These are the activations of a small neural network, seen along a few directions. Each row is one input.
Each table varies a few parts of the input and shows all the possible inputs, shuffled.
A made-up example of a description, with smaller parts first: values(2) and (point or ring(9) or (line(4) and ring(8))).
Shared parts are said once, and a part with two or three values counts as separate values.

Other details of the inputs shift rows strongly along two fixed directions, in all tables alike. That doesn't count.
These rows show it; all are for the same input, with only those details redrawn:
-14,18,4,-18,15,22,-19,-2,0,-8,7,-2,-7,-6,16
-14,17,4,-18,15,22,-19,-2,0,-8,6,-2,-7,-7,16
2,4,12,-25,3,17,-9,-1,18,-13,-7,17,-17,9,19
-20,13,2,-52,8,30,-26,5,19,-17,0,3,-13,-9,49
33,-13,29,-1,-7,3,15,-5,28,-11,-20,43,-26,33,-9
-14,17,4,-18,15,21,-19,-2,0,-8,6,-2,-6,-6,16
6,1,16,-24,1,16,-6,-1,21,-14,-10,22,-20,11,18

Table:
row 1: -20,-1,-10,-44,-6,-1,-4,18,10,-11,-12,-11,11,-10,61
row 2: -39,21,-20,-1,25,30,-43,-3,-34,8,33,-38,15,-40,-3
row 3: -45,45,-28,15,24,-4,-14,4,-27,11,38,-45,21,-26,28
row 4: 35,-15,22,-14,-11,-2,31,5,20,-14,-40,32,-7,31,-11
row 5: 2,-21,-6,-23,-21,14,-15,-5,30,-16,-5,27,-27,-10,12
row 6: 7,-10,-1,42,13,-28,-32,9,-13,31,15,6,-9,-3,-58
row 7: 11,-25,2,-22,-28,-6,11,1,12,0,-9,-3,-7,5,24
row 8: -12,-21,-10,-62,-10,20,-12,2,7,-4,-15,-13,8,-15,44
row 9: 4,-21,4,-23,-15,15,-14,5,15,-7,-2,15,-23,-3,12
row 10: 17,6,7,34,7,-7,23,-18,-8,17,11,1,4,21,-29
row 11: 9,-12,-11,38,3,-30,-31,0,9,21,7,21,-18,-5,-57
row 12: 10,14,12,47,13,-13,10,3,-9,2,7,18,-6,11,-31
row 13: -12,38,-7,58,27,-19,13,-10,-35,17,30,-20,21,2,-19
row 14: -13,-14,-11,-57,-18,12,-9,2,12,-1,-2,-15,-3,-11,56
row 15: -39,37,-24,-2,27,11,-6,2,-40,3,20,-48,42,-26,15
row 16: 8,22,7,42,21,-7,20,-22,-20,17,18,-8,14,16,-29
row 17: -50,49,-38,18,25,7,-36,5,-20,-2,33,-32,9,-47,5
row 18: 18,-4,6,34,1,-7,20,-19,-10,19,12,0,2,14,-30
row 19: 9,-24,7,-19,-21,10,-10,13,21,-9,-1,15,-23,-2,12
row 20: 5,-19,7,-14,-26,-8,11,8,25,-5,4,4,-20,5,34
row 21: 5,18,13,-21,0,2,20,-7,21,-9,-2,13,-10,22,41
row 22: 14,-15,5,39,-15,-23,24,-2,-11,12,8,-14,9,8,-30
row 23: 31,-21,23,-1,-12,5,10,-3,27,-7,-18,40,-25,28,-15
row 24: 5,-35,7,-30,-27,2,-5,20,14,-13,-22,1,-3,-8,11
row 25: -23,0,-18,-19,7,-23,-40,7,2,25,16,-18,-4,-11,29
row 26: 8,-39,3,-42,-22,12,-9,8,10,-9,-28,7,-1,-4,8
row 27: 13,-21,-4,28,-5,-4,0,2,-31,12,-3,-16,19,-9,-58
row 28: 8,-5,-2,24,12,5,3,-6,-31,12,-9,-13,25,1,-61
row 29: -13,35,-1,55,27,2,-1,-3,-35,5,28,-12,16,-6,-38
row 30: 5,10,-1,40,18,-20,23,-2,-31,11,0,-9,28,7,-29
row 31: -21,-26,-12,-63,-7,-14,-44,19,12,12,-14,-13,5,-17,46
row 32: -35,30,-26,-8,23,15,-15,-11,-35,18,25,-52,31,-22,11
row 33: -23,12,-12,-38,-7,-6,-1,13,16,-7,-3,-13,3,-5,71
row 34: 30,-7,17,5,-16,-27,42,-1,24,-3,-24,31,-11,38,17
row 35: 27,1,18,3,-10,-1,22,-11,37,-22,-20,51,-34,24,-7
row 36: -15,-18,-9,-16,-11,0,-7,11,-10,-1,3,-27,19,-19,17
row 37: 14,-11,-6,42,-10,-3,-2,-8,-1,1,12,12,-11,-9,-50
row 38: -20,13,2,-52,8,31,-26,5,19,-17,0,3,-14,-9,50
row 39: -10,4,-7,-31,12,13,2,-4,-9,0,-8,-16,19,-4,20
row 40: -21,15,-8,0,0,0,6,6,0,-3,20,-17,3,-7,37
row 41: 20,-25,4,18,-2,2,5,-7,-21,11,-17,-3,16,1,-58
row 42: -12,-5,-11,-30,7,14,-5,-2,-10,4,-7,-19,21,-8,15
row 43: -8,7,-5,52,8,-2,-12,8,-31,11,31,-23,5,-20,-48
row 44: 38,-32,15,-9,-26,-10,31,-11,22,7,-24,23,-14,31,-2
row 45: -11,-20,-12,-23,-10,5,-10,4,-13,3,0,-26,21,-18,15
row 46: 5,-1,-8,52,-6,-9,-3,-2,-5,1,18,0,-10,-17,-52
row 47: 22,-4,13,12,-12,-13,17,-1,35,-19,-18,54,-36,17,0
row 48: 14,19,7,38,4,-18,38,-11,-13,6,3,-2,14,23,-19
row 49: 5,12,17,-20,3,13,3,4,22,-17,-6,23,-19,13,21
row 50: 7,1,-10,43,7,5,-7,-22,-12,7,12,6,-6,-13,-59
row 51: 18,-9,4,36,-6,-11,18,-15,-12,18,15,-1,1,12,-31
row 52: 11,13,9,-29,-6,-2,27,-5,18,-7,-16,8,-7,23,37
row 53: 26,-19,24,17,-20,-8,20,13,27,-15,-11,37,-26,20,-3
row 54: -21,-8,-6,-42,-11,7,-1,16,9,-15,-7,-15,14,-12,57
row 55: 10,-11,-6,36,5,-44,-10,-3,-19,40,7,-13,11,10,-41
row 56: 28,1,24,10,-14,-16,42,-6,30,-9,-11,35,-16,41,16
row 57: -19,-3,-7,-16,-2,8,-9,17,-10,-10,-5,-18,17,-20,15
row 58: -20,5,-11,-16,4,-1,-13,20,-10,-6,-11,-16,15,-19,17
row 59: 12,18,3,35,17,-9,25,-19,-25,19,8,-15,21,16,-34
row 60: -24,17,-14,2,-1,10,-15,6,8,-17,14,-1,-10,-27,18
row 61: -45,5,-28,-17,23,-7,-70,18,-39,26,13,-50,32,-45,-13
row 62: 28,-9,16,-1,-11,3,13,-16,38,-18,-22,49,-33,23,-11
row 63: -4,14,1,-11,-6,8,2,-4,30,-25,-4,30,-25,-1,23
row 64: 10,9,8,50,5,-16,8,10,-5,3,7,13,-7,8,-33
row 65: 27,-18,10,0,-16,5,8,-14,37,-14,-20,46,-31,19,-17
row 66: 30,-16,20,-6,-16,-6,31,8,17,-16,-35,32,-5,27,-7
row 67: -18,12,-9,-21,11,4,-10,15,-13,-7,-11,-11,13,-16,18
row 68: -12,3,-4,-35,10,20,-12,3,-9,-7,-16,-14,14,-10,8
row 69: -42,31,-25,9,15,3,-6,4,-33,7,32,-54,33,-29,24
row 70: 20,-28,1,23,-7,-9,16,-10,-22,16,-5,-6,20,5,-43
row 71: 18,-11,2,39,-10,-15,20,-8,-10,16,17,-6,1,10,-29
row 72: 19,9,6,26,13,-9,34,-8,-18,6,-9,-1,21,20,-32
Question: Describe the family of inputs behind these rows.
Answer: line(6) and (point or ring(11))
Question: Changing only the line(6) part turns row 11 into row 6. The same change can be made to row 47. Which row results?
Answer: row 12
Question: Changing only the line(6) part turns row 46 into row 22. The same change can be made to row 50. Which row results?
Answer: row 44
Question: A walk changes only the ring(11) part. It starts at row 56 and steps to row 21. List the rest of the walk in order.
Answer: row 16, row 10, row 18, row 51, row 71, row 20, row 40, row 3, row 13
Question: A walk changes only the line(6) part. It starts at row 65 and steps to row 23. List the rest of the walk in order.
Answer: row 10, row 32, row 42, row 28

Table:
row 73: 21,-17,18,-1,-13,5,3,1,26,-12,-11,34,-27,14,-8
row 74: 16,-4,-2,61,2,-22,15,-12,-23,20,14,-6,10,5,-60
row 75: 0,-6,2,-17,-11,-1,14,6,6,-8,-9,-3,4,2,25
row 76: 0,-10,3,-22,-5,8,-6,8,7,-10,-15,7,-2,-3,9
row 77: -22,11,-13,-39,6,17,-23,-3,4,-2,5,-14,-1,-16,35
row 78: 0,11,8,-15,3,11,2,-4,14,-7,2,10,-13,10,23
row 79: -1,-6,2,-21,-3,14,-11,1,13,-12,-10,12,-10,-5,5
row 80: 3,-8,4,-25,-6,-5,7,5,4,3,-12,-5,6,10,24
row 81: 0,-25,-3,-22,-12,-2,-17,9,10,1,-10,3,-6,-8,7
row 82: 8,14,4,29,16,-7,19,-8,-25,10,1,-9,20,13,-29
row 83: 1,-9,-1,-23,-5,-4,-8,-3,12,6,-5,3,-6,4,17
row 84: 1,-24,-2,-23,-13,-3,-13,11,9,0,-11,1,-3,-6,9
row 85: -5,20,4,-9,8,-9,-5,4,19,-5,0,17,-16,11,28
row 86: -62,54,-35,17,43,10,-58,7,-41,9,44,-48,20,-53,-3
row 87: 0,-13,-1,-16,-16,-6,7,7,9,-2,-4,-5,0,1,25
row 88: 25,-27,13,4,-13,-9,11,6,7,-2,-22,19,-3,14,-23
row 89: 1,9,6,-21,5,9,9,-3,8,-9,-11,7,0,10,22
row 90: 2,-10,1,-24,-6,-7,3,4,7,6,-8,-3,3,9,23
row 91: 0,-12,1,-17,-15,-5,11,8,6,-4,-8,-7,4,2,26
row 92: -27,15,-13,-15,15,21,-25,3,-15,-7,6,-18,11,-26,7
row 93: 29,0,14,68,-2,-13,31,-14,-8,7,14,18,-8,20,-56
row 94: 2,-11,0,-23,-6,-6,-2,1,9,6,-7,0,0,6,21
row 95: 3,-2,5,-25,-2,-1,9,3,4,-1,-13,-2,7,11,23
row 96: 7,13,0,43,8,-2,21,-13,-16,2,9,-2,9,3,-36
row 97: -24,19,-13,23,20,16,-31,-4,-28,8,31,-24,7,-28,-26
row 98: -58,36,-41,13,29,9,-36,0,-56,20,47,-74,42,-52,4
row 99: 20,16,9,74,8,-31,26,-5,-4,7,10,22,-8,20,-48
row 100: -2,5,1,-13,-5,9,15,0,10,-16,-7,7,-2,1,24
row 101: 24,-4,18,12,-4,-3,17,-10,16,0,-3,26,-18,26,-10
row 102: 0,6,0,6,0,0,18,1,-7,-6,-2,-5,10,1,5
row 103: 27,-23,5,50,-3,-21,2,-7,-12,19,-2,12,-1,9,-73
row 104: 11,-14,1,34,2,-14,2,2,-25,15,0,-10,16,-1,-50
row 105: -2,8,5,-7,-6,11,7,0,16,-15,7,10,-16,1,25
row 106: 1,-16,-3,-22,-9,11,-20,2,14,-6,-8,10,-15,-10,0
row 107: -1,-6,-4,-14,-12,6,0,-2,15,-8,-1,6,-11,-5,16
row 108: 1,8,5,-21,4,10,5,-6,12,-8,-9,8,-4,9,19
Question: Describe the family of inputs behind these rows.
Answer: values(3) and (point or ring(11))
Question: Changing only the values(3) part turns row 96 into row 108. The same change can be made to row 87. Which row results?
Answer: row 90
Question: List by row number the other rows that have the values(3) part in common with row 92.
Answer: row 73, row 76, row 79, row 81, row 84, row 86, row 88, row 97, row 103, row 104, row 106

Table:
row 109: -5,-27,-2,-52,-31,5,-20,23,47,-31,-25,28,-31,-16,48
row 110: 36,-8,21,29,3,-11,11,-11,11,8,-10,38,-20,32,-45
row 111: -24,6,-12,-38,-10,4,-19,6,21,-3,15,-9,-16,-13,63
row 112: 34,-17,23,31,1,-16,4,0,10,8,-12,37,-18,28,-47
row 113: -26,63,-15,38,53,10,-1,-22,-50,13,27,-33,35,-9,-28
row 114: 34,0,16,38,-6,1,49,-17,8,-14,-12,32,-6,26,-33
row 115: -4,8,4,-32,-12,6,8,-3,35,-11,5,10,-23,10,59
row 116: -27,18,-3,-50,-1,36,4,11,2,-32,-4,-17,9,-18,62
row 117: -30,56,-16,58,36,-8,21,-6,-64,18,40,-60,51,-11,-16
row 118: -32,10,-14,-59,8,3,-47,21,21,-7,-9,0,-11,-20,53
row 119: -61,28,-31,-20,15,9,-48,14,-20,8,44,-53,13,-47,52
row 120: 43,-78,9,7,-36,-10,10,3,-10,12,-37,5,13,3,-70
row 121: -24,53,-12,39,49,17,-19,-22,-43,18,35,-29,19,-12,-42
row 122: 43,-71,6,12,-34,-40,19,5,-6,32,-26,-3,15,19,-46
row 123: -28,57,-21,53,35,-8,17,-19,-47,16,42,-44,36,-10,-9
row 124: 35,-8,20,37,-10,8,29,-18,13,-10,-4,33,-21,21,-44
row 125: -7,20,11,-49,11,17,9,8,13,-18,-21,6,3,15,56
row 126: -1,-8,-2,34,0,7,-12,3,-15,-2,15,-1,-2,-18,-40
row 127: -34,2,-21,-44,-14,-16,-29,24,27,-4,6,-11,-12,-23,78
row 128: 44,-64,14,-2,-14,-22,-1,0,-9,27,-40,12,15,23,-66
row 129: 36,-41,24,-30,-41,10,14,2,57,-27,-29,58,-48,21,17
Question: Describe the family of inputs behind these rows.
Answer: values(3) and (point or line(6))
Question: Changing only the values(3) part turns row 123 into row 113. The same change can be made to row 127. Which row results?
Answer: row 118
Question: List by row number the other rows that have the values(3) part in common with row 114.
Answer: row 109, row 116, row 120, row 124, row 126, row 129
Question: Change only the values(3) part in row 119. List by row number the other rows that result.
Answer: row 112, row 126
